Each row below holds a small network's activations on one input, seen along a few directions.
In each table, some parts of the input vary, and every possible input appears once, in random order.
A made-up example of a description, with smaller parts first: one of 4 places along a line, together with either a single point or (one of 2 separate values, together with one of 5 places around a ring) or one of 11 places around a ring.
Shared parts are said once, and a part with two or three values counts as separate values.
In the rows, 128 means zero.

Other details of the inputs shift rows strongly along two fixed directions, in all tables alike. That doesn't count.

Table:
r1: [144 128 144 134 125 137 134 116 117 130 133 123]
r2: [127 125  67   6  42 166  96  91 166 170 116 112]
r3: [135 134 129 133 129 130 139 126 118 136 137 138]
r4: [143 131 146 133 127 140 133 119 116 131 133 127]
r5: [138 122 136 137 123 131 140 119 124 132 133 126]
r6: [133 135 135 128 130 132 141 127 122 129 133 127]
r7: [121 119 134 133 135 134 129 119 122 137 137 121]
r8: [120 127 123 119 137 109 121 131 128 121 139 135]
r9: [141 136 145 128 130 140 133 121 118 130 134 126]
r10: [118 125 129 119 135 112 125 133 131 126 138 133]
r11: [125 130 145 118 133 125 120 132 133 119 138 120]
r12: [136 124 117 138 125 120 136 121 122 125 137 130]
r13: [116 125 129 127 127 120 126 137 138 122 141 133]
r14: [140 125 139 135 125 133 134 118 124 124 133 116]
r15: [123 128 144 123 128 130 120 132 137 117 138 122]
r16: [120 120 123 134 134 129 130 121 122 138 140 126]
r17: [109 130 111 151 128 133  98 162 138 128  49 137]
r18: [128 116 133 131 139 137 128 127 121 140 139 122]
r19: [142 126 142 137 125 135 135 117 122 126 132 119]
r20: [118 127 129 125 129 117 125 139 135 124 141 133]
r21: [128 119 116 132 140 128 125 126 118 136 143 129]
r22: [138 126 138 131 129 132 135 120 126 122 131 114]
r23: [117 126 135 128 132 122 131 124 152 121 133 125]
r24: [131 132 123 129 132 124 144 127 126 127 134 130]
r25: [128 134  99 152 133 129 108 153 120 131  47 130]
r26: [124 128 145 115 137 122 119 128 130 121 135 121]
r27: [114 132 122 143 129 132  93 165 132 133  48 129]
r28: [120 124 139 117 136 118 124 132 132 126 135 128]
r29: [138 139 140 125 131 137 136 124 121 124 132 120]
r30: [115 127 125 131 133 116 132 127 151 122 135 130]
r31: [133 122 132 133 128 127 140 123 128 127 132 121]
r32: [133 131 133 127 132 129 142 125 127 126 132 125]
r33: [139 128 139 133 125 136 138 121 118 137 134 134]
r34: [116 124 138 126 126 128 126 133 140 119 137 130]
r35: [133 137 107 157 128 136 105 150 110 142  48 143]
r36: [134 138 118 129 131 123 138 127 118 125 137 134]
r37: [133 138 128 130 127 128 142 127 119 133 136 136]
r38: [133 125 132 130 131 128 142 125 128 126 133 122]
r39: [121 127 139 120 132 121 124 136 135 124 137 127]
r40: [121 129 123 120 135 110 121 133 129 121 140 134]
r41: [120 128 122 124 130 114 121 136 133 119 141 135]
r42: [119 127 129 121 134 114 125 136 132 125 139 132]
r43: [136 124 126 140 123 125 141 122 123 132 135 131]
r44: [135 122 134 137 124 129 139 121 126 129 133 123]
r45: [115 125 122 131 130 120 125 131 139 113 141 138]
r46: [119 127 130 123 132 115 126 138 134 125 140 132]
r47: [126 129 144 116 135 124 119 130 131 120 136 121]
r48: [133 120 139 129 140 141 123 123 120 134 140 115]
r49: [124 129 145 121 130 127 119 133 134 119 138 121]
r50: [121 129 140 125 132 127 125 120 150 117 132 118]
r51: [138 128 137 127 132 133 136 122 126 122 131 115]
r52: [120 127 143 125 128 132 121 130 138 115 137 123]
r53: [114 124 127 128 126 123 127 135 139 120 140 135]
r54: [139 125 138 137 124 133 139 119 119 135 133 130]
r55: [118 127 122 127 129 117 122 135 135 117 142 135]
r56: [121 129 123 122 133 111 121 136 131 120 141 134]
r57: [133 133 116 129 134 120 140 125 123 122 135 132]
r58: [126 123 142 135 139 137 124 118 119 131 135 115]
r59: [134 122 124 139 124 124 140 123 125 130 136 128]
r60: [136 136 123 132 130 127 135 124 115 131 137 140]
r61: [115 123 138 128 128 129 128 131 143 118 137 131]
r62: [118 124 138 125 127 126 124 135 139 122 138 129]
r63: [133 132 103 159 125 132 107 147 116 137  47 135]
r64: [134 134 105 159 126 134 106 147 111 140  47 138]
r65: [132 136 125 130 130 127 142 129 121 129 136 132]
r66: [137 126 127 138 123 128 140 121 118 136 135 135]
r67: [136 133 139 130 129 135 138 124 119 135 134 133]
r68: [132 125 121 131 131 123 142 127 127 127 134 127]
r69: [133 125 116 135 129 118 138 122 125 123 136 128]
r70: [127 117 122 132 138 132 129 128 121 141 142 127]
r71: [116 128 120 132 135 112 129 125 148 116 137 132]
r72: [134 147 128 149 130 146 105 151 113 135  44 126]
r73: [116 126 121 128 128 119 123 133 136 115 141 137]
r74: [138 134 138 125 133 134 137 122 125 121 131 118]
r75: [138 122  50  22  36 169 113  82 161 173 113 111]
r76: [120 126 144 127 129 133 123 128 141 113 137 124]
r77: [137 129 129 134 125 131 139 123 117 138 136 139]
r78: [135 137 139 129 128 133 141 125 119 131 134 131]
r79: [135 139 122 130 129 125 138 125 116 128 137 138]
r80: [121 122 119 137 139 124 126 120 117 132 140 129]
Each input here is: one of 4 places along a line, together with either one of 2 separate values or one of 8 places along a line or one of 10 places around a ring.
- The inputs of r6 and r65 match in every part but the place on the line of 4. If r32 is changed in the same way as r6 into r65, which row does it become? => r24
- The inputs of r54 and r66 match in every part but the place on the line of 4. If r18 is changed in the same way as r54 into r66, which row does it become? => r70
- The inputs of r34 and r52 match in every part but the place on the line of 4. If r38 is changed in the same way as r34 into r52, which row does it become? => r51
- Change only the choice among 2 separate values in r7. List by row number the other rows that result. => r18
- Change only the place on the ring of 10 in r72. List by row number the other rows that result. => r1, r4, r9, r14, r19, r22, r29, r51, r74

Table:
r81: [119 129 136 160 151 115 102 157 120 126 108 142]
r82: [152 128  96  79 103 147 144 110 129 150 156 120]
r83: [129 112  86 127  99 155  84 140 100 158  28 140]
r84: [124 123 143 117 122 135 145 106 142 110 193 119]
r85: [142 134 120  92  77 150 147  91 124 152 149 127]
r86: [113 129 112 162 146  93 112 157 115 115 106 140]
r87: [116 125 109 125 115 114 150 116 146 105 172 134]
r88: [125 123 111  87  90 153 127 103 157 131 158 124]
r89: [123 122  97 124 113 153  86 137 139 150  24 100]
r90: [118 118 193 227 211  77 154 159 117  97 153 143]
r91: [117 131 139 170 145 131 121 151 138 112 102 142]
r92: [135 125 155 102 121 121 140 120 138 113 171 125]
r93: [130 110 111  84 102 139 127  97 159 149 148 120]
r94: [156 138 126 111 137 125 155  96 121 119 189 126]
r95: [120 129 135  84 127 138 146 103 129 128 190 111]
r96: [146 124 118 118 118 136 155 124 121 147 152 123]
r97: [119 135 144 180 160  86 130 172 118  91  83 140]
r98: [130 123 129  92 115 129 125 104 127 125 198 110]
r99: [114 134 161 205 184  91 112 177 107 110 113 153]
r100: [116 126 183 219 203  87 124 173  97  97 139 142]
r101: [128 137 158 159 150 121 113 161 117 103  75 116]
r102: [133 141 196 243 196  96 162 147  82 101 123 144]
r103: [135 128 152 103 121 121 139 123 143 115 167 133]
r104: [143 148  97 123 102 152 102 115 118 151  41 129]
r105: [115 129 156 122 155 122 148 122 119 120 182 123]
r106: [141 115 133 179 144 142 120 141  97 121 103 143]
r107: [110 139  95 111 118 153  88 154 137 158  29 136]
r108: [116 127 139 104 137 130 141 119 131 133 171 130]
r109: [155 131 123 109 138 126 161 106 121 122 191 127]
r110: [130 110 116  82 103 142 127  92 149 145 151 102]
r111: [110 127 141 135 161  89 172 123 122 104 209 139]
r112: [107 140 139 152 159 118 123 158 123 131 101 148]
r113: [120 115 143 173 160 120 115 148 129 128  79 122]
r114: [127 123 110  77  98 139 106 108 133 142 159 115]
r115: [122 130 105  89  87 145 127 108 162 134 155 137]
r116: [129 137 102  92  88 156  77 148 140 144  16 113]
r117: [145 128 117  93  78 151 149 101 128 161 148 121]
r118: [124 108 108 102 116 104 155  95 149 123 187 120]
r119: [145 121 134 125 116 134 165 118 121 145 168 122]
r120: [124 128 130 119 116 145 132 114 141 112 155 113]
r121: [146 153  84 127 109 151  89 129 121 149  16 125]
r122: [126 142  96  94  83 146  80 154 150 148  19 135]
- Describe the family of inputs behind these rows. => either one of 2 separate values or one of 10 places around a ring or (one of 5 separate values, together with one of 6 places along a line)
- Change only the place on the line of 6 in r90. List by row number the other rows that result. => r89, r93, r110, r113, r118
- List by row number the other inputs of the same sort as r83. => r106

Table:
r123: [125 127 198 165 190  89 169 132 110  91 233 132]
r124: [139 137 108 154 119 137 130 140 109 147  77 145]
r125: [121 124  92  70  83 127 139 101 156 138 181 140]
r126: [141 139 123 145 125 142 126 136 117 138  71 123]
r127: [121 135 134 131 132 138 100 151 128 132  82 128]
r128: [149 125 188 149 155 112 191  98 115 101 250 129]
r129: [119 134 110 138 131 116 109 148 138 120  78 131]
r130: [123 134 123 128 137 129 104 151 120 134  80 127]
r131: [135 114 100  69  95 140 133  85 141 147 181 114]
r132: [117 132 114 136 131 119 112 150 140 120  78 129]
r133: [130 114 108  67  93 146 135  87 147 147 180 110]
r134: [115 131 127 140 121 127 106 150 146 117  79 131]
r135: [113 133 123 137 129 125 110 148 145 119  78 129]
r136: [133 112 104  67  95 143 135  87 143 147 180 112]
r137: [127 125  94  66  90 127 134  95 154 127 180 126]
r138: [124 122 106 147 135 132 107 139 118 137  82 126]
r139: [134 127 107  55  94 136 127  94 138 142 183 121]
r140: [124 124 113  64  85 137 132  98 167 127 177 121]
r141: [118 134 113 138 130 128 107 154 117 143  87 148]
r142: [121 122 125 144 131 142 106 141 130 138  80 122]
r143: [117 125 197 188 196  73 179 139 125  72 227 135]
r144: [128 130 123 109 129 123 125 122 120 127 157 130]
r145: [124 116 133 119 127 135 131 113 134 133 152 119]
r146: [150 127 121  74  76 156 146  82 138 143 173 118]
r147: [146 139 114 146 126 136 124 133 111 138  73 127]
r148: [121 133 136 132 127 138  98 151 126 131  82 129]
r149: [143 137 118 144 126 139 127 136 113 138  71 125]
r150: [121 120 128 146 126 142 104 141 129 136  80 122]
r151: [117 132 202 207 208  91 145 164 101  90 157 138]
r152: [138 134 197 222 198 100 168 149  93  93 148 136]
r153: [118 121 105 152 129 132 113 145 119 148  86 141]
r154: [144 138 109 149 125 137 124 134 108 136  74 130]
- Describe the family of inputs behind these rows. => one of 4 places along a line, together with one of 8 places along a line
- The inputs of r142 and r153 match in every part but the place on the line of 8. If r128 is changed in the same way as r142 into r153, which row does it become? => r124
- A walk changes only the place on the line of 8. It starts at r134 and steps to r140. List the rest of the walk in order. => r135, r143, r132, r129, r137, r125
- Change only the place on the line of 8 in r139. List by row number the other rows that result. => r123, r127, r130, r141, r144, r148, r151
